These are the activations of a small neural network, seen along a few directions. Each row is one input.
In each table, some parts of the input vary, and every possible input appears once, in random order.
Descriptions start from the smaller parts, as in this example, which fits no table here: one of 2 separate values, together with either a single point or one of 11 places along a line or (one of 4 places along a line, together with one of 8 places around a ring).
Shared parts are said once, and a part with two or three values counts as separate values.

Other details of the inputs shift rows strongly along two fixed directions, in all tables alike. That doesn't count.

Rows:
R1: [ -4  22   1  -4 -11  -5   1  11   8   9  10  -8  12  -8  -8   9   4]
R2: [  0  23  11  -2 -11  -2   2  12   3   4   8 -14  10  -5  -7   7   2]
R3: [-16 -23   7 -11  22  24   4 -12  11 -12   2  17 -13 -23  12  14   0]
R4: [  2  13  16   6 -17  -9   7   4  -5  -8   3 -11  13  -6   4   9  14]
R5: [ -7  24   0  -2 -15  -4  -4  14   5  10   8  -5  10  -8  -1  12  -2]
R6: [  3  13  15   3 -14  -8   4   4   1  -3   2 -16  16  -5  -4   6  10]
R7: [ -2  14  -4  -3 -16 -10   3   5   6   3   2  -7  17 -13  -7   6  14]
R8: [-15 -19  16 -11  18  34  -8  -4  12  -7  -3   7 -15 -15   8  12 -19]
R9: [-14 -27  20  -6  13  32 -11  -7  12 -10  -8   5 -10 -13   7   9 -16]
R10: [ -6  18  -5  -2 -22  -5  -7  13   6   9   0  -4  14 -10  -4   8   2]
R11: [  1  14  16   3 -16  -4  -1   9   3   2   2 -16  15  -2  -8   4   5]
R12: [-15 -23   6 -14  24  26   1 -13  16  -7   1  11 -10 -21   4  11  -4]
R13: [ 18  -2 -33  12   5 -28   6  -6 -22   8  -4  13 -13  29   4 -22   6]
R14: [ 20  -5 -24  12   4 -21  -3  -2 -18  10  -6   3  -7  38  -8 -30  -6]
R15: [  1  10   6   4 -21 -10   5   4  -2 -10   1  -7  17 -10   1   5  17]
R16: [ 22   5 -19  11  14 -21   7  -5 -23   9   2   0 -16  37   0 -23  -6]
R17: [ -4  16  -3  -3 -17  -6  -2  10   9   8   2  -6  16 -10 -11   5   9]
R18: [ 18  -3 -25  14  -1 -20  -8   0 -20  10  -8   5 -10  38  -1 -27 -12]
R19: [-10 -33  11 -10  14  26  -3 -15  14 -16  -8   7  -2 -19   2   4  -1]
R20: [  9 -38 -13   3  45  12   5 -23 -17  -8  -6  25 -42  24  16 -18 -16]
Each input here is: one of 4 places along a line, together with one of 5 places around a ring.
Q: Changing only the place on the line of 4 turns R5 into R3. The same change can be made to R8. Which row results?
A: R20
Q: Start at R10 and move only the place on the line of 4, one step at a time. The first step leads to R17. Which rows follow, in order?
A: R7, R13
Q: Start at R9 and move only the place on the line of 4, one step at a time. The first step leads to R11. Which rows follow, in order?
A: R6, R4

Rows:
R21: [  3 -21 -13  -2  48  13  -3 -13  -5  16   0  14 -39  25   4 -13 -30]
R22: [  0  19 -24  -8  -4 -11  -1   5   7  21   4   0   7  -3 -10  -1   1]
R23: [ 10   8   5   4  -5 -12  14   6  -8 -10   7   0   6   4 -11 -10  22]
R24: [ 19 -38 -12  -3  35  10   7 -28 -14 -21 -10  10 -26  21   6 -29 -12]
R25: [  9  21  -9  -7  -8   1  -4  10   0   6  -1 -16   5   5 -11 -10 -13]
R26: [-18 -18  10 -17   9  18  11 -16  23 -20   2   5  10 -43   3  21  20]
R27: [-19 -16  27 -10  -4  31  -2   6  13 -20  -6  11  -2 -34   5  18  11]
R28: [  1  12  -4   5 -16  -5  -5  20  -5   3   7   7   2   8  -4  -4   2]
R29: [-24 -16  24 -14   6  30 -15  -2  33   5  -5  -7  11 -26 -13  19  -8]
R30: [ -3  13 -22   2 -14 -15  -4   4  -1   9   5   7   8  -2   4   3   2]
R31: [  0  10 -17   5 -14 -19   4  -1  -7   2  -4   4   5  -5   7   4  14]
R32: [  3  18   8  11  -6 -13   6   3 -14   4   3  -6  -4   7  13  10   4]
R33: [ 14 -36 -14   2  25  13  -3 -20 -18 -15 -20  16 -32  21  16 -23 -21]
R34: [  3  -1   7  15 -16 -17  -5   0  -6   7  -9  -8  11   9   1   0   8]
R35: [  8  -1   9  11  -5 -19   6  -8  -1   1   0 -14  17   9  -8  -6  16]
R36: [-25  -4  27 -10   7  29  -6   2  17  -7   9   3  -2 -29  14  31 -12]
R37: [ -2   2   1  12 -16 -14 -12   6   0  12  -1  -6  14  12  -4   1  -5]
R38: [  9  16  10   7   5 -15  17  -5  -9  -2  13 -11   2   7   3   5  12]
R39: [  3  18  -5  -3  -7  -1  -1  20   3  14   6  -1  -1   6 -18  -9   1]
R40: [  7  15  -7   1 -18  -4  -6  10  -7  -5  -1  -8   7   6   3  -6 -13]
Q: What is each input in this table made of?
A: one of 4 places along a line, together with one of 5 separate values
Q: Changing only the place on the line of 4 turns R21 into R32. The same change can be made to R25. Which row results?
A: R33
Q: Which other rows does R30 become when the choice among 5 separate values takes its other values? List them by row number.
A: R28, R36, R37, R40
Q: Which other rows does R34 become when the place on the line of 4 takes its other values? List them by row number.
A: R29, R35, R37
